These are the activations of a small neural network, seen along a few directions. Each row is one input.
Each table varies a few parts of the input and shows all the possible inputs, shuffled.
A made-up example of a description, with smaller parts first: line(6) and (point or line(11) or (values(3) and ring(8))).
Shared parts are said once, and a part with two or three values counts as separate values.
In the rows, zero is written as 128.

A family of inputs:
r1: [132 155  80 106  75 125 195  90 104 144 130 119  82 116 116 121 181]
r2: [118  88  58 175 170  80 110 104 174 164  73 156  93 166 244 136 121]
r3: [100 136 195 173 196 129  63 120 142 103 119 137 166 167 152 123  64]
r4: [107 159 193 109 147 151 156 124  66 126 164  96 157 106  70 133 102]
r5: [142 143  95 111  81 114 111 105 187 115  98  96 100 127 198 104 136]
r6: [141 120 159 115 133 150 122 148  95  90 122 137 176 129  77  89  71]
r7: [105 142  79 110  97 108 102 106 168 132  66 102  97 138 157 133 160]
r8: [120 147  81 133 115 108  76  99 198 137  99 144  75 145 215 128 121]
r9: [142 144 210 146 159 144  90 154 124 101  92 128 187 139 141 111  94]
r10: [153 147  60 228 113  31 167 215 183 146 156 149 136 133 120 185 116]
r11: [126 127  74  86  98  96 139 110 128 120 102 129 121 172 140 123 186]
r12: [108 110 180 130 144 202 174 170  58 101 204 148 125  90  81 147 112]
r13: [142 107 198 119 133 168 139 138  70 170 193 127 160  99  62 162 123]
r14: [ 91  90 176 208 206 120  57 119 173 139 128 155 180 115 189 104  61]
r15: [166 133 160 113 167 159 109 140  97 118 155 101 159  90  52 131 122]
r16: [117  98  77 114  84 155 181 138  96 134 174 147  39  97 116 142 196]
r17: [161 109  94 117  60 147 175 109 118 178 174 127  75 130 112 155 195]
r18: [130 143  63  77  83 103 125 119 136 146 107 108  97 148 130 103 156]
r19: [122 113 178  87 162 129 110 144  99  94 116 149 184 125  83 122  93]
r20: [101 145 180 134 162 149  98 131 130 111  78 126 188 121 105 127  86]
r21: [162 134  97  96 101 119 189 106 140 120 137 109  91 134 127 109 192]
What is each input in this table made of?
Answer: point or (values(2) and line(10))
Which other rows does r13 become when the values(2) part takes its other values? List them by row number.
Answer: r17
Which other rows does r20 become when the line(10) part takes its other values? List them by row number.
Answer: r3, r4, r6, r9, r12, r13, r14, r15, r19

A family of inputs:
r22: [118 107 197 118 185 202 119 122  52 144 169 134 167  93  67 122 125]
r23: [126 142 213 116 177 160  71 117  99  85  75 133 210 135  96  73  68]
r24: [140 114 136 173 163 165 135 164 134 164 187 147 116  87 134 175 101]
r25: [147 142  89  72  79 114 104  84 160  97  53 119  92 179 180  78 163]
r26: [132 133  79  61  54  95 142 105 142  92 109  92 108 158 129  98 185]
r27: [127 144  83 131 109  36 170 155 162 116 113 134 118 146 126 147 139]
r28: [118 141 202 106 137 135 101 131  88  95 128 120 225 103  36  84  89]
r29: [140 103  93  81  99 150 112  66 141 149  91 115  72 158 205 104 184]
r30: [126 123  73  85  88 159 156  98 107 158 139 105  52 133 157 124 213]
r31: [130 124 140 168 155 102  66 158 171 108 108 152 158 139 160 122  54]
r32: [132 150  83 160 133  63 120 110 184 120  67 143 113 164 187 119 107]
r33: [140 133  97  63  40 131 189 125 110 122 152  96  67 138 118 122 202]
r34: [113 115 204 139 194 192  64 106  69 132 104 124 183 117 112  98 101]
r35: [128 103  84 157 159  95 130 107 161 170 102 146  82 159 192 154 139]
r36: [135 153 133 162 132 109 122 170 170  84 134 140 169 109  92 161  78]
r37: [111 113  72 162 138 105 174 118 134 186 164 132  78 124 156 161 165]
r38: [121 146 209 120 132 183 146 137  63 113 171 116 192  84  28 117 114]
r39: [123 131 142 167 114 133 151 195 123 128 196 131 139  92  92 169  96]
r40: [125 118 141 181 180 152  82 144 154 140 121 158 129 114 174 167  88]
r41: [127 125  90 138  94  78 206 149 135 154 179 125  90 128 120 164 151]
What is each input in this table made of?
Answer: line(4) and ring(5)
Changing only the line(4) part turns r37 into r30. The same change can be made to r32. Which row results?
Answer: r25
Start at r38 and move only the ring(5) part, one step at a time. The first step leads to r22. Which rows follow, in order?
Answer: r34, r23, r28
Which other rows does r38 become when the line(4) part takes its other values? List them by row number.
Answer: r33, r39, r41

A family of inputs:
r42: [118 149  72 116  98  72 181 159 113 125 159 133  85 138 115 169 183]
r43: [128 126  81  87  61  92 164 115 124 121 135 106 120 126 117  85 183]
r44: [136 152  93 143 110 107 112 191 170  94 131 146  94 135 151 185 113]
r45: [131 102 102  96  84 127 144  93 102 175 144 106  78 136 140  90 189]
r46: [128 100 155 117 117 193 117 107  92 138 158 108 132 105  90 101 115]
r47: [122 107 113 153 157 112  85  83 142 162  99 117 133 134 175  83 126]
r48: [121 127 101 142 126  63  99 120 140 125  77 115 159 153 147  84 104]
r49: [120 164  93  72  83 114 163  92 115 100 108 108 117 158 110 129 203]
r50: [123 157 122 126 153  81 115 119 129 102  39 122 158 154 159 106 136]
r51: [141 133 174  91 147 197 120 120  78 126 120 126 126 111 103 122 156]
r52: [ 98 119 173 184 177 156 131 138  91 137 161 143 144 114 124 173  97]
r53: [112 123  98 189 193  97 116 122 135 162 122 153 110 134 170 156 133]
r54: [136 102 179 151 166 145 119 113 119 163 171 140 161 120 113 131  85]
r55: [126 126 159  92  92 138 116 141 110 106 146 107 160 105  59 108 124]
r56: [157 131 133 111 126 174  78 118 141 114  80 139  85 144 181 129 147]
r57: [135 159 157  90 124 171 139 130 107  77 115 112 164 123  67 121 148]
r58: [121 128 193 123 181 178  97 105  83 118 115 126 157 147 125 114 119]
r59: [110 156 176 112 151 148 123 137 101  84  89 122 194 146 101 111 103]
r60: [111 123 183 123 130 114  96 140 120 105 133 113 195 125  89  93 100]
r61: [163  95 120 131 116 144 106 139 177 152 139 138  87 131 178 145 103]
r62: [145 109  94 109  99 111 179  96 120 183 171 128  78 114 147 130 166]
r63: [129  94 117 169 161  89 126  89 148 168 113 133 121 122 176 128  97]
r64: [119 110 175 148 143 171  96 111  93 155 132 129 172 114 120  90  94]
r65: [ 90 150  87 184 165  64 138 142 157 113 111 138 138 153 141 154 106]
r66: [120 136 112 134 187 135  98  77 123 131  71 134 129 152 181  98 136]
r67: [141 103 107 131 106 180  86 124 172 133 115 130 101 131 174  91 119]
r68: [109 124 148 148 153 183 156 148  97 134 178 124 111  90 104 177 124]
r69: [119 143 146 134 122 131 165 193  97 106 156 132 132 103  69 174 117]
r70: [146 131 104 118  75 123  87 142 182  86 107 121 125 124 149 101 113]
r71: [128 127 104 148 138  47 134 124 173 144 104 152 155 129 144 119  99]
r72: [138 136  95 102  69  71 190 114 152 145 162 114 107 133 110 136 161]
r73: [158 128  98 131  94 116 133 162 204 108 125 141 117 128 145 127  89]
r74: [131 137 108  79 113 141 151  82  80 137 114 112  71 145 152 117 202]
r75: [134 138 163 149 137 111 136 144 135 131 149 142 191 123  83 121  64]
r76: [150 128 151 106 116 124 153 155 139 124 172 131 154  92  59 129 113]
r77: [152 110 158 116 143 165 141 128 121 161 185 132 126  82  95 130 119]
r78: [134 113 111 156 135 149 106 168 156 136 136 148  75 129 180 188 130]
r79: [ 93 143 159 163 157 110 133 175 109 107 142 143 172 123  88 170  86]
r80: [108 130  83 144 120 138 194 122 108 164 172 118  68 141 146 169 181]
r81: [140 149 122 100  97 138  97 141 167  72  61 134 118 153 143 134 139]
Changing only one part turns r55 into r46. The same change can be made to r44. Which row results?
Answer: r78
Changing only one part turns r58 into r59. The same change can be made to r67. Which row results?
Answer: r70
What is each input in this table made of?
Answer: values(2) and line(4) and ring(5)
Which other rows does r81 become when the values(2) part takes its other values? List them by row number.
Answer: r56
Start at r42 and move only the line(4) part, one step at a time. The first step leads to r72. Which rows follow, in order?
Answer: r43, r49
Which other rows does r77 become when the line(4) part takes its other values? List them by row number.
Answer: r46, r51, r68
